Each row below holds a small network's activations on one input, seen along a few directions.
Each table varies a few parts of the input and shows all the possible inputs, shuffled.
Descriptions start from the smaller parts, as in this example, which fits no table here: one of 3 separate values, together with either a single point or one of 9 places around a ring or (one of 4 places along a line, together with one of 8 places around a ring).
Shared parts are said once, and a part with two or three values counts as separate values.
(in the rows, 128 means zero)

A family of inputs:
r1: [ 88  94 162 123 132 115  64 155 163 113 122 151  75 136]
r2: [146 123 103  92 137  77 152 144 147 139 189 112 108 130]
r3: [140 175 159 198 133 225 134 106  67 159  35 171  90 185]
r4: [107 111  92 118 100 139 151 111 113 126 161  86 200  92]
r5: [116 120 170 132 134 123  76 148 156 105  99 162  79 145]
r6: [195 197  91 160 133 183 221 111  57 184  97 121 125 184]
r7: [186 186 135 175 157 201 197 129  78 189  66 154  75 200]
r8: [155 127  95 109 130 130 173 142 142 154 161 120 120 157]
r9: [110 114 170 127 141 106  72 143 156 101 111 161  74 140]
r10: [135 108 143 106 157  90 127 172 172 141 155 145  59 150]
r11: [121 128 104 106 115  75 136  99 115 104 177  81 191  74]
r12: [122 129 103 118 103 113 147 112 119 114 161  85 204  89]
r13: [169 144 104 110 132 105 167 145 148 140 161 119 123 152]
r14: [ 84 105 141 135 109 145  80 110 125 101 110 125 181  87]
r15: [170 142 104  98 143  66 157 133 145 130 177 116 109 136]
r16: [175 148 106 104 133  84 162 141 144 134 166 118 115 142]
r17: [113 161 130 190 105 219 138  60  40 142  39 141 191 110]
r18: [127 133 105 112 105  93 140 106 113 107 165  83 199  78]
r19: [157 131 143 122 156 120 142 170 173 140 128 152  72 168]
r20: [ 68  86 126 137 102 171  82 107 120 113 111 123 178  90]
r21: [ 83 102 146 123 119 107  68 100 120  90 126 125 167  72]
r22: [111 118 163 138 133 143  82 150 161 112  96 160  88 154]
r23: [157 128 147 111 165  81 133 161 169 129 143 152  59 153]
r24: [163 134 148 117 157 100 137 168 169 133 131 153  63 158]
r25: [151 178  87 169 101 186 206  70  37 153  87  93 215 115]
r26: [ 60  83 137 120 113 120  62 117 127 101 139 117 162  69]
r27: [145 115 131 122 151 143 146 165 168 155 128 150  71 175]
r28: [ 97 101 149 140 125 168  84 145 158 125  96 157  86 159]
r29: [ 98 110  99 101 109  88 132 115 120 113 189  77 185  69]
r30: [ 89 109 146 129 111 124  73 105 119  94 114 126 175  76]
Describe the family of inputs behind these rows.
> one of 5 places around a ring, together with either a single point or one of 5 places along a line
List by row number the other rows that have the place on the ring of 5 in common with r12.
> r4, r11, r18, r25, r29
Which other rows does r1 become when the place on the ring of 5 takes its other values? List them by row number.
> r2, r10, r26, r29

A family of inputs:
r31: [130 149 152 151 128 139 100  96  90 120  72 155 134 125]
r32: [115 118 146 114 119 117  83 149 155 101 143 133 112 138]
r33: [163 166 116 131 129  96 157 107 116 118 126 127 129 138]
r34: [158 159 135 138 135 103 158 113 117 119 117 124 124 130]
r35: [123 151 101 129 109 104 143  84  64 121 150  99 191  84]
r36: [167 152 125 125 137 107 164 115 121 127 143 115 160 108]
r37: [120  90 126  94 131  83 114 160 177 113 167 114 151  97]
r38: [ 99 116 103 135 105 172 154 109  89 147 134  96 176 107]
r39: [118 146 169 159 136 150 100 103  94 120  58 155 126 113]
r40: [ 99 119 144 165 126 205 113 123 113 142  61 163 116 136]
r41: [126 142 134 155 127 186 145 149 123 150  96 136 110 162]
r42: [171 161 105 119 131 100 164 108 121 125 151 118 164 115]
r43: [119 107 123  97 119  83 108 141 169 101 155 125 113 127]
r44: [151 169 155 152 133 133 131 124 105 125  95 127 118 136]
r45: [193 155 138 116 183  87 156 156 132 147 135 155  31 169]
r46: [ 71  88 175 142 136 141  50 126 154  98  97 164 115 108]
r47: [141 113 150  98 155  66 111 183 189 143 174 160  18 158]
r48: [ 70  85 122 112 119  98  94 120 138 105 164  91 171  65]
r49: [145 133 100 133 120 152 167 129 132 148 125 124 120 166]
r50: [117 145 120 137 115 112 143  92  66 122 137  96 186  74]
r51: [159 173 137 146 127 124 130 118 104 125 108 128 125 147]
r52: [163 132 126 118 177 134 172 170 148 187 141 153  31 205]
r53: [112 119  86 128  99 165 150  99  87 147 148  92 179 114]
r54: [134 129 117 139 127 157 170 137 133 148 115 127 117 160]
r55: [110  98 140 108 128  85 109 150 171 102 147 125 112 122]
r56: [140 143 118 150 121 179 141 141 121 151 109 132 116 171]
r57: [143 122 107 123 127 160 177 141 136 156 140 119 152 139]
r58: [103 111 163 124 128 121  84 158 158 102 131 136 108 131]
r59: [116 118 130 157 118 196 109 115 109 143  75 157 123 147]
r60: [128 101 108  83 122  82 113 150 175 111 175 114 151 101]
r61: [153 128  89 118 120 156 174 132 136 156 149 115 154 143]
r62: [ 86  92 161 129 125 135  48 117 148  98 110 160 119 117]
r63: [ 81  93 105  99 111  96  92 108 134 104 177  90 171  71]
Describe the family of inputs behind these rows.
> one of 3 separate values, together with either a single point or (one of 2 separate values, together with one of 5 places along a line)
Changing only the choice among 3 separate values turns r58 into r44. The same change can be made to r32. Which row results?
> r51
List by row number the other rows that have the choice among 3 separate values in common with r57.
> r38, r40, r41, r49, r52, r53, r54, r56, r59, r61

A family of inputs:
r64: [119 149 150 139 126  90  80  81  94  90 114 135 149  81]
r65: [139 106 129  85 163  56 131 166 159 147 192 128  61 132]
r66: [150 111 107 108 118 151 138 185 213 137 152 133  99 194]
r67: [139 151 188 145 165  87  82 123 119 104  81 179  40 143]
r68: [211 198 144 152 138 138 175 141 134 124  88 146 114 181]
r69: [113  96  71  95  95 123 159 143 160 128 193  84 179 123]
r70: [ 98  86 184 118 160  96  69 169 179 117 123 168  37 133]
r71: [144 120  69 125 106 167 205 123 121 157 147  94 188 126]
r72: [125 166 141 168 115 151 123  78  61 122  89 127 167 107]
r73: [ 83 100 133 158 105 227 105 117 116 138  65 144 172 129]
r74: [176 137 107 139 133 201 187 171 174 166 104 145 115 195]
r75: [ 65  77 168 118 115 117  40 142 168  80 118 142 146  78]
r76: [ 54  75 135 127  87 184  60 136 155 103 110 129 157 119]
r77: [132 104  88 100 134 130 153 169 147 177 186 119  69 174]
r78: [121 102 108  82 125  53 139 148 174 105 202  94 169  83]
r79: [179 171 136 111 166  48 146 120 103 132 151 139  63 140]
r80: [ 85  87  83 106 102 140 133 121 123 132 180  80 175 107]
r81: [118 159 164 176 110 167  89  91  77 103  46 148 168 118]
r82: [ 88  85 142 134 133 169  91 166 166 148 114 154  47 176]
r83: [ 76  89 146 113 122 100  72 124 146  99 154 125 148  69]
r84: [108 111 140 162 148 218 138 148 128 181  71 168  66 182]
r85: [158 109 150  92 149  75 117 182 224 108 160 145  91 154]
r86: [ 67  83 112 123  95 165  94 117 134 122 147 113 160 114]
r87: [ 95  94 116  96 132  73 110 127 135 110 188  88 165  61]
r88: [169 164 113 105 122  43 151 102 126  97 155 105 170  94]
r89: [147 177 117 149 121 127 167  79  49 133 117  91 182  95]
r90: [187 193 123 141 153 117 190 119  67 167 130 132  80 162]
r91: [139 170 175 177 157 157 123 120  88 141  56 173  60 170]
r92: [ 92 107 112 152 109 207 137 100  96 154 106 126 173 120]
r93: [205 175 159 119 151  67 132 140 168  90 114 155 100 162]
r94: [115 142 173 146 119 105  48  96 111  70  74 154 149  90]
r95: [155 130  89 128 147 176 200 150 106 205 142 131  83 176]
r96: [112 114  86 136 117 184 179 103  83 163 135  92 186 111]
r97: [180 183  98 135 107 108 194  97  89 129 130  94 186 113]
r98: [139 159 124 121 134  64 121  83  84 102 143  99 165  71]
Changing only one part turns r82 into r67. The same change can be made to r69. Which row results?
> r88
Describe the family of inputs behind these rows.
> one of 5 places around a ring, together with either one of 3 separate values or one of 4 places along a line
Which other rows does r79 become when the choice among 3 separate values takes its other values? List them by row number.
> r67, r93
A walk changes only the place on the line of 4. It starts at r73 and steps to r92. List the rest of the walk in order.
> r96, r71

A family of inputs:
r99: [142 112 128 104 143 105 134 177 177 141 155 138  74 157]
r100: [151 125 125 103 142  79 140 146 165 118 156 124 110 132]
r101: [122 122 135 112 131  87 117 139 145 114 158 121 113 122]
r102: [ 99 128 100 141  93 158 147  81  78 120 128  81 239  68]
r103: [105 102 142 115 141 102  96 135 149 119 144 136 106 109]
r104: [125 136 132 148 132 159 135 113  92 146  96 139 124 132]
r105: [ 87  98  99 100  92  93  96  97 122  92 174  86 213  57]
r106: [177 166 118 139 136 140 173 124 110 150 115 135 127 152]
r107: [117 136 150 162 121 177 110 119 116 127  66 157 114 149]
r108: [147 160 123 147 128 149 151 117  91 143 110 122 128 141]
r109: [101 100 166 123 135 124  65 150 169 103 119 153 103 128]
r110: [165 151 118 142 144 164 172 137 123 165 115 143  84 188]
Changing only one part turns r101 into r108. The same change can be made to r109. Which row results?
> r107
Describe the family of inputs behind these rows.
> one of 2 separate values, together with either a single point or one of 5 places along a line
Which other rows does r104 become when the choice among 2 separate values takes its other values? List them by row number.
> r103
Which other rows does r102 become when the choice among 2 separate values takes its other values? List them by row number.
> r105

A family of inputs:
r111: [145 128 112 114 132 109 156 133 140 130 149 112 147 119]
r112: [138 138 127 142 136 161 148 140 123 155 113 140  88 171]
r113: [116 123 152 136 139 123 105 125 126 121 107 146 107 120]
r114: [125 118 150 131 137 132 112 144 156 121 115 147 116 131]
r115: [118 117 121 115 119 117 108 134 142 121 148 124 119 132]
r116: [138 138 121 121 134 102 146 120 110 131 149 111 140 107]
r117: [154 157 134 148 141 150 145 120 104 147  99 147  99 159]
r118: [ 75 112 105 136  82 150 108  74  82 101 128  85 247  51]
r119: [105 103 145 126 137 136  99 145 144 129 122 143  99 132]
r120: [125 116 108 111 130 113 146 130 128 141 162 114 131 119]
r121: [162 149 129 141 134 156 156 144 133 147 101 146 106 168]
r122: [128 137 132 124 122 103 112 121 123 111 133 124 129 122]
r123: [137 128 127 118 120 113 122 135 153 109 138 125 136 133]
Describe the family of inputs behind these rows.
> either a single point or (one of 3 separate values, together with one of 4 places along a line)
